Here are a small network's activations along a few directions, averaged over the inputs that share one value of a field.
Related values have similar rows: they may be neighbours, one step apart, or belong to one group.
In the rows, zero is written as 500.
Random noise pushes rows far along 22 fixed directions. That doesn't count. These rows show it; they differ only by the noise:
[659 693 560 475 634 561 760 538 544 613 597 536 604 574 481 568 508 732
 467 277 591 558 562 590 492 579 570 466 743 527 446 628]
[616 323 643 702 280 786 533 301 495 541 416 451 634 386 439 403 582 629
 704 829 192 338 400 757 613  79 616 570 253 571 648 540]
[606 367 453 480 485 326 407 313 390 262 736 281 654 533 663 368 796 236
 588 619 158 485 588 352 239 542 548 627 402 206 370 410]
[396 482 463 651 489 343 471 508 420 459 599 429 417 282 429 521 431 483
 340 469 451 564 648 531 601 724 659 500 426 462 544 624]
[444 420 682 497 428 539 287 315 511 458 630 326 472 612 528 566 492 589
 577 322 343 454 447 457 584 307 521 396 974 440 646 263]
[249 592 587 308 669 478 448 737 714 643 474 411 620 538 589 315 183 499
 500 414 513 470 373 196 491 428 693 378 827 598 419 573]
[625 489 359 463 588 567 491 760 473 355 524 391 400 502 516 576 292 533
 318 532 470 493 541 264 348 385 396 617 289 336 355 687]
[344 637 435 613 616 791 399 476 588 577 747 151 279 477 541 547 496 657
 637 378 487 519 689 485 519 427 577 290 512 282 293 797]
[484 313 427 588 577 515 429 686 472 485 634 480 431 707 684 405 476 268
 571 581 311 675 167 355 260 324 523 432 421 538 458 677]
[664 495 390 432 538 558 726 456 312 525 651 405 218 710 414 457 494 419
 725 406 696 380 641 417 264 658 473 739 278 117 535 574]
[365 553 553 349 359 444 339 578 177 417 496 341 372 601 362 725 428 499
 461 642 481 374  65 390 728 294 596 456 272 158 629 293]
[488 474 493 386 650 516 450 642 624 377 393 642 563 530 625 449 601 343
 825 374 543 607 503 378 419 574 430 536 494 616 511 442]
[126 575 429 449 493 616 468 631 331 503 399 488 331 448 633 378 511 531
 497 718 483 525 452 460 393 372 601 199 569 686 371 827]
[477 507 160 429 430 781 400 515 490 622 442 244 760 278 631 612 322 490
 667 623 290 546 592 581 630 557 643 323 314 508 358 593]
[661 309 390 535 445 461 585 447 359 537 609 434 588 514 563 490 343 419
 689 479 355 511 593 629 362 583 547 430 568 542 520 465]
[566 135 657 542 314 690 550 482 585 410 199 330 450 424 698 363 512 558
 388 603 297 687 797 495 356 423 300 519 537 672 491 505]
[408 562 435 588 410 426 541 368 259 546 523 676 474 554 536 550 528 423
 291 682 420 600  74 722 666 596 592 397 487 607 689 473]
[397 535 595 602 629 443 531 421 538 382 390 875 185 444 541 186 672 386
 782 574 824 457 627 676 340 446 246 288 413 754 467 408]
[277 495 498 316 537 524 405 606 338 740 483 385 568 334 601 355 503 418
 735 575 402 439 362 354 402 294 880 219 622 462 438 485]
[384 645 486 603 570 209 384 677 807 663 655 715 682 481 481 535 639 575
 419 415 428 523 182 668 430 323 593 240 755 619 501 481]
[604 239 419 525 402 488 642 561 419 433 308 554 600 352 658 597 285 490
 452 693 149 466 467 743 360 590 447 541 458 629 628 387]
[673 369 431 313 518 324 604 611 369 508 585 640 698 625 367 519 355 546
 405 370 406 492 369 465 499 450 524 547 576 659 607 708]
[596 514 383 358 541 454 688 611 388 287 456 663 829 619 481 500 788 464
 536 508 390 403 447 486 305 396 603 527 507 687 484 627]
[428 664 389 424 556 534 716 711 450 313 313 623 658 679 500 361 475 302
 529 543 759 416 282 398 466 443 660 350 385 703 547 400]


Values of ZULET:
zomu: [357 564 552 584 615 376 467 479 201 637 680 522 290 380 427 430 407 382
 612 501 665 609 516 447 619 710 717 435 426 464 435 637]
mibi: [484 436 499 467 281 378 455 517 665 363 480 413 586 637 317 281 394 513
 515 456 641 295 590 394 518 280 476 454 515 506 670 464]
pir: [539 450 454 498 714 545 579 466 451 827 493 715 450 375 341 652 369 435
 617 367 712 417 545 636 616 756 592 587 456 627 492 466]
papug: [494 432 475 230 331 748 543 541 625 507 225 411 565 366 561 571 199 792
 714 509 380 328 682 581 584 428 340 532 560 576 681 678]
zozuf: [220 532 567 342 911 539 440 603 567 645 401 665 218 422 431 583 470 454
 549 358 731 270 528 453 483 512 361 367 402 566 268 448]
zipul: [135 359 594 500 524 417 599 613 536 457 409 374 356 737 499 505 349 332
 469 598 544 517 458 468 510 802 485 527 414 619 419 609]
buput: [344 558 650 622 574 587 360 467 970 611 383 531 218 401 601 246 260 560
 204 714 534 482 400 418 573 472 242 689 367 411 518 539]
batu: [641 494 667 372 588 350 699 400 499 630 459 495 746 589 568 381 555 370
 141 738 436 523 319 402 482 590 498 686 337 443 250 407]
pav: [372 818 671 608 410 516 101 691 673 530 607 261 294 422 629 540 329 719
 417 586 566 600 333 265 592 131 394 295 626 161 356 445]
lobav: [378 582 596 506 529 601 456 422 509 518 519 469 285 574 740 418 461 487
 600 705 412 614 354 494 492 575 341 548 457 364 429 573]
fita: [545 744 347 349 485 687 451 531 341 459 294 716 492 310 453 633 331 693
 690 671 699 311 687 487 546 438 411 611 560 587 428 509]
sivap: [570 392 613 322 675 380 597 575 344 513 492 746 428 677 541 643 529 386
 619 275 478 519 198 517 426 531 418 514 629 570 660 336]
A value of ZULET combines one of 6 hidden first parts with one of 2 second parts; all combinations occur once.
buput and fita share the first part; buput and pav share the second. Which value has the first part of pav and the second part of fita? -> lobav
sivap and zozuf share the first part; sivap and zipul share the second. Which value has the first part of zipul and the second part of zozuf? -> pir

Values of MIT:
bam: [477 456 689 347 596 375 472 691 455 670 465 643 340 441 479 416 398 614
 684 526 566 403 551 327 215 327 495 601 752 440 420 495]
sog: [342 712 539 475 607 719 623 263 634 456 371 496 750 365 479 302 846 456
 285 497 484 259 614 361 537 428 873 627 704 623 534 437]
rusul: [606 502 540 545 520 681 743 485 408 391 548 293 446 586 361 699 453 637
 663 419 545 288 596 682 586 510 562 467 280 310 532 486]
fos: [440 390 414 434 411 581 285 653 616 583 301 632 660 557 479 580 514 451
 586 663 392 553 348 378 521 343 394 705 399 668 436 532]
sapav: [738 347 533 338 768 537 836 341 490 663 449 795 278 359 672 224 507 508
 447 287 461 516 601 659 288 706 328 566 540 539 721 580]
zavu: [238 383 751 426 728 277 382 528 314 544 576 651 399 567 456 352 786 336
 461 542 462 444 143 429 401 141 636 155 570 640 355 357]
fofe: [266 556 552 710 532 566 356 481 436 803 600 481 315 512 433 522 401 423
 336 685 462 278 262 289 393 320 802 704 695 360 485 456]
luku: [746 632 257 470 370 714 663 559 386 545 496 499 238 647 386 650 530 759
 561 348 878 430 767 629 267 380 270 378 550 336 479 550]
mesam: [590 311 628 528 621 700 663 440 600 782 418 514 690 510 598 472 716 351
 770 522 344 557 415 534 405 560 729 714 476 544 486 405]
boka: [480 546 661 420 326 625 420 344 483 337 414 293 588 406 551 692 642 748
 787 600 337 473 764 660 669 575 362 543 475 398 423 510]
rebo: [512 609 552 457 550 684 242 161 670 437 495 530 704 473 573 248 417 395
 729 528 553 434 532 418 782 430 411 474 632 672 500 258]
vufi: [706 342 799 518 621 422 690 518 417 356 747 417 528 891 482 370 511 430
 830 269 532 521 461 425 361 294 483 387 612 545 443 514]
MIT is arranged as a network in which each value has 3 neighbours.
Name the neighbours of rebo, in listed order. -> sapav, luku, boka
Name the neighbours of sog, in listed order. -> zavu, mesam, vufi
A value of MIT combines one of 6 hidden first parts with one of 2 second parts; all combinations occur once.
boka and rebo share the first part; boka and mesam share the second. Which value has the first part of mesam and the second part of rebo? -> bam
fos and vufi share the first part; fos and luku share the second. Which value has the first part of luku and the second part of vufi? -> rusul
